These are the activations of a small neural network, seen along a few directions. Each row is one input.
In each table, some parts of the input vary, and every possible input appears once, in random order.
Descriptions start from the smaller parts, as in this example, which fits no table here: one of 4 places along a line, together with either a single point or one of 9 places around a ring or (one of 3 separate values, together with one of 8 places around a ring).
Shared parts are said once, and a part with two or three values counts as separate values.

Other details of the inputs shift rows strongly along two fixed directions, in all tables alike. That doesn't count.

A family of inputs:
r1: [-22,54,-44,-119,90,-91,16,32,-44,-14,-1,99]
r2: [-24,47,-21,-26,67,-49,93,-28,36,-33,18,123]
r3: [-34,-119,66,-77,94,-24,50,35,70,-68,73,9]
r4: [-6,110,64,-32,113,22,74,-35,72,-31,-34,73]
r5: [-50,-60,58,7,152,-39,88,51,15,-81,29,55]
r6: [4,-76,315,15,-297,-275,463,66,-286,769,-228,-149]
r7: [-20,5,-143,303,-257,137,-210,11,-218,-17,-110,-204]
r8: [-57,66,-20,-55,79,-15,69,46,45,-14,-2,105]
r9: [56,-52,-134,266,-329,126,-179,-63,-136,65,-60,-240]
r10: [-38,51,87,-61,89,-21,35,17,37,-87,-58,84]
r11: [26,-28,-150,246,-315,172,-224,8,-125,63,-75,-261]
r12: [113,31,-141,299,-246,62,-189,-8,-269,84,-51,-185]
r13: [-14,42,21,-25,66,-33,68,9,-3,-39,62,145]
r14: [24,20,-57,-182,49,-50,-5,26,57,55,36,57]
r15: [41,25,-40,-101,102,-76,57,55,-77,-41,37,101]
r16: [10,50,70,-116,59,41,32,-52,127,-18,12,28]
r17: [23,68,63,-13,92,-33,76,-45,75,-65,-37,95]
r18: [-66,-51,31,-75,98,-16,23,28,152,-13,45,-4]
r19: [28,46,-64,-172,62,-25,10,-38,49,58,64,54]
r20: [24,262,-575,241,179,427,-614,-128,100,-726,178,20]
r21: [-40,-19,67,39,142,-48,61,4,47,-46,59,86]
r22: [48,0,112,-94,37,2,7,-25,91,-55,49,75]
r23: [1,-67,-84,308,-235,157,-179,-51,-87,90,-51,-327]
r24: [40,-43,100,-124,48,13,33,21,59,-94,16,46]
r25: [74,61,-203,280,-229,97,-217,24,-218,82,-108,-226]
r26: [69,0,-28,-149,43,-62,-19,-14,13,12,105,100]
r27: [2,-23,29,-109,12,-14,27,-10,51,-18,100,105]
r28: [-23,1,8,-57,78,-21,91,55,-35,-81,33,113]
r29: [-112,-29,48,-11,141,-52,45,29,48,-63,-5,52]
r30: [-8,86,64,-41,103,1,52,29,83,-45,-57,76]
r31: [59,8,-75,-149,45,-73,-1,-51,55,9,65,78]
r32: [-28,-197,466,-31,-376,-223,390,82,-186,646,-268,-198]
r33: [-50,-12,22,38,145,-63,83,-31,87,-44,18,65]
r34: [57,-46,-29,-183,49,-57,20,35,-23,-13,68,68]
r35: [32,60,112,-13,88,-22,58,-7,34,-60,3,117]
r36: [-34,-69,29,-47,87,-48,45,-45,142,-33,66,16]
r37: [-96,-88,56,-96,83,-39,8,15,104,-49,40,6]
r38: [-19,-28,-93,375,-174,122,-164,26,-124,52,-116,-267]
r39: [7,26,70,-125,50,19,11,13,139,-32,-13,33]
r40: [-70,-33,7,-158,11,-16,6,14,52,-42,35,71]
r41: [-24,-76,74,-46,85,-33,22,-10,103,-34,105,40]
r42: [103,36,-184,298,-243,48,-168,-44,-228,87,-94,-204]
r43: [39,7,70,-96,37,-15,35,-61,129,-48,6,51]
r44: [-18,-10,-84,379,-165,135,-130,-35,-136,80,-96,-266]
r45: [-6,-14,-42,-199,39,-66,-32,11,12,0,35,65]
r46: [23,20,96,-43,100,-8,78,39,4,-105,-25,87]
r47: [-7,-65,17,-140,24,-2,52,36,19,-61,68,76]
r48: [-38,25,-12,-131,32,25,52,-36,88,20,63,59]
Description of these inputs: one of 2 separate values, together with one of 4 places along a line, together with one of 6 places around a ring.
Question: Changing only the place on the ring of 6 turns r44 into r29. The same change can be made to r16. Which row results?
Answer: r32
Question: Which other rows does r15 become when the place on the ring of 6 takes its other values? List them by row number.
Answer: r1, r6, r12, r25, r42
Question: Which other rows does r2 become when the place on the ring of 6 takes its other values? List them by row number.
Answer: r7, r8, r13, r20, r28
Question: A walk changes only the place on the line of 4. It starts at r18 and steps to r39. List the rest of the walk in order.
Answer: r11, r14
Question: Which other rows does r2 become when the choice among 2 separate values takes its other values? List them by row number.
Answer: r9

A family of inputs:
r49: [29,68,-41,159,33,118,-85,49,-82,-149,-85,-62]
r50: [-140,-9,185,-386,469,-217,353,-15,300,-8,166,341]
r51: [-73,-337,482,140,-427,-226,461,159,-284,742,-217,-295]
r52: [-191,39,238,-425,402,-220,335,61,282,-39,30,400]
r53: [-89,96,-58,144,-32,142,-129,-27,27,-76,-50,-55]
r54: [-27,-218,462,115,-490,-179,503,48,-183,800,-272,-278]
r55: [-27,53,102,-653,339,-203,209,5,299,37,155,325]
r56: [-13,-79,-76,168,36,86,-105,27,-74,-132,53,-69]
r57: [-11,75,245,-392,442,-242,353,-8,312,-13,142,407]
r58: [-59,-107,-69,139,-11,60,-159,-2,52,-132,20,-126]
r59: [-175,36,268,-442,400,-169,367,111,230,-63,80,431]
r60: [42,144,-337,8,-57,34,-163,-33,-134,9,64,10]
r61: [5,74,-72,196,43,60,-140,-29,7,-81,-2,-91]
r62: [12,72,-66,165,43,62,-109,0,-23,-125,-132,-84]
r63: [-7,-281,476,138,-467,-214,461,44,-181,805,-203,-288]
r64: [7,135,-72,169,38,120,-102,-38,6,-96,-93,-95]
r65: [-5,-28,-34,100,-109,126,-101,-40,9,-171,-1,-62]
r66: [63,77,-300,-8,-67,29,-140,60,-231,-35,70,39]
r67: [-59,-46,-66,115,-44,155,-104,48,-8,-171,-1,-95]
r68: [11,11,-66,193,47,4,-147,10,-23,-109,-40,-81]
r69: [49,85,-338,3,-51,-20,-178,7,-164,-28,28,19]
r70: [55,-15,-101,171,7,109,-127,-95,37,-96,74,-59]
r71: [-17,101,268,-429,416,-212,379,6,230,-112,44,428]
r72: [-83,14,-81,120,-46,147,-102,-37,76,-94,-13,-130]
r73: [166,39,-165,-104,-134,112,-247,-71,29,-23,56,-77]
r74: [97,-21,-153,-102,-99,97,-241,50,-83,-73,39,-91]
r75: [13,-90,-17,117,-80,88,-137,-42,15,-165,68,-68]
r76: [154,3,-135,-115,-155,75,-253,-45,-58,-100,48,-51]
r77: [-28,-73,-112,180,49,39,-141,-26,-11,-121,12,-93]
r78: [16,-284,468,167,-429,-275,478,45,-330,746,-223,-231]
r79: [96,135,-58,156,4,135,-96,-67,24,-107,-69,-48]
r80: [133,142,-325,-1,-98,50,-162,-65,-121,-1,90,53]
r81: [-11,56,-14,121,-90,122,-129,-31,-35,-158,-33,14]
r82: [-78,-46,-83,120,-39,94,-119,1,48,-134,-51,-120]
r83: [-66,-46,-71,141,-16,116,-149,-41,83,-99,58,-136]
r84: [82,-18,-180,-94,-90,42,-266,-3,-22,-48,-7,-112]
r85: [124,105,-290,-11,-126,13,-164,-39,-208,-71,82,73]
r86: [85,31,-20,170,-16,33,-130,-33,-59,-154,13,-21]
r87: [-107,102,244,-436,364,-146,346,-6,332,-24,96,438]
r88: [26,7,-37,183,40,55,-120,60,-81,-131,5,-57]
Question: What do these inputs look like to the network?
Answer: one of 5 places around a ring, together with either one of 2 separate values or one of 6 places around a ring
Question: Changing only the place on the ring of 5 turns r65 into r82. The same change can be made to r85. Which row results?
Answer: r69
Question: Changing only the place on the ring of 5 turns r51 into r63. The same change can be made to r49. Which row results?
Answer: r79
Question: List by row number the other rows that have the place on the ring of 5 in common with r60.
Answer: r50, r53, r55, r61, r64, r72, r83
Question: Which other rows does r66 become when the choice among 2 separate values takes its other values? List them by row number.
Answer: r74
Question: A walk changes only the place on the ring of 5. It starts at r57 and steps to r86. List the rest of the walk in order.
Answer: r88, r68, r61
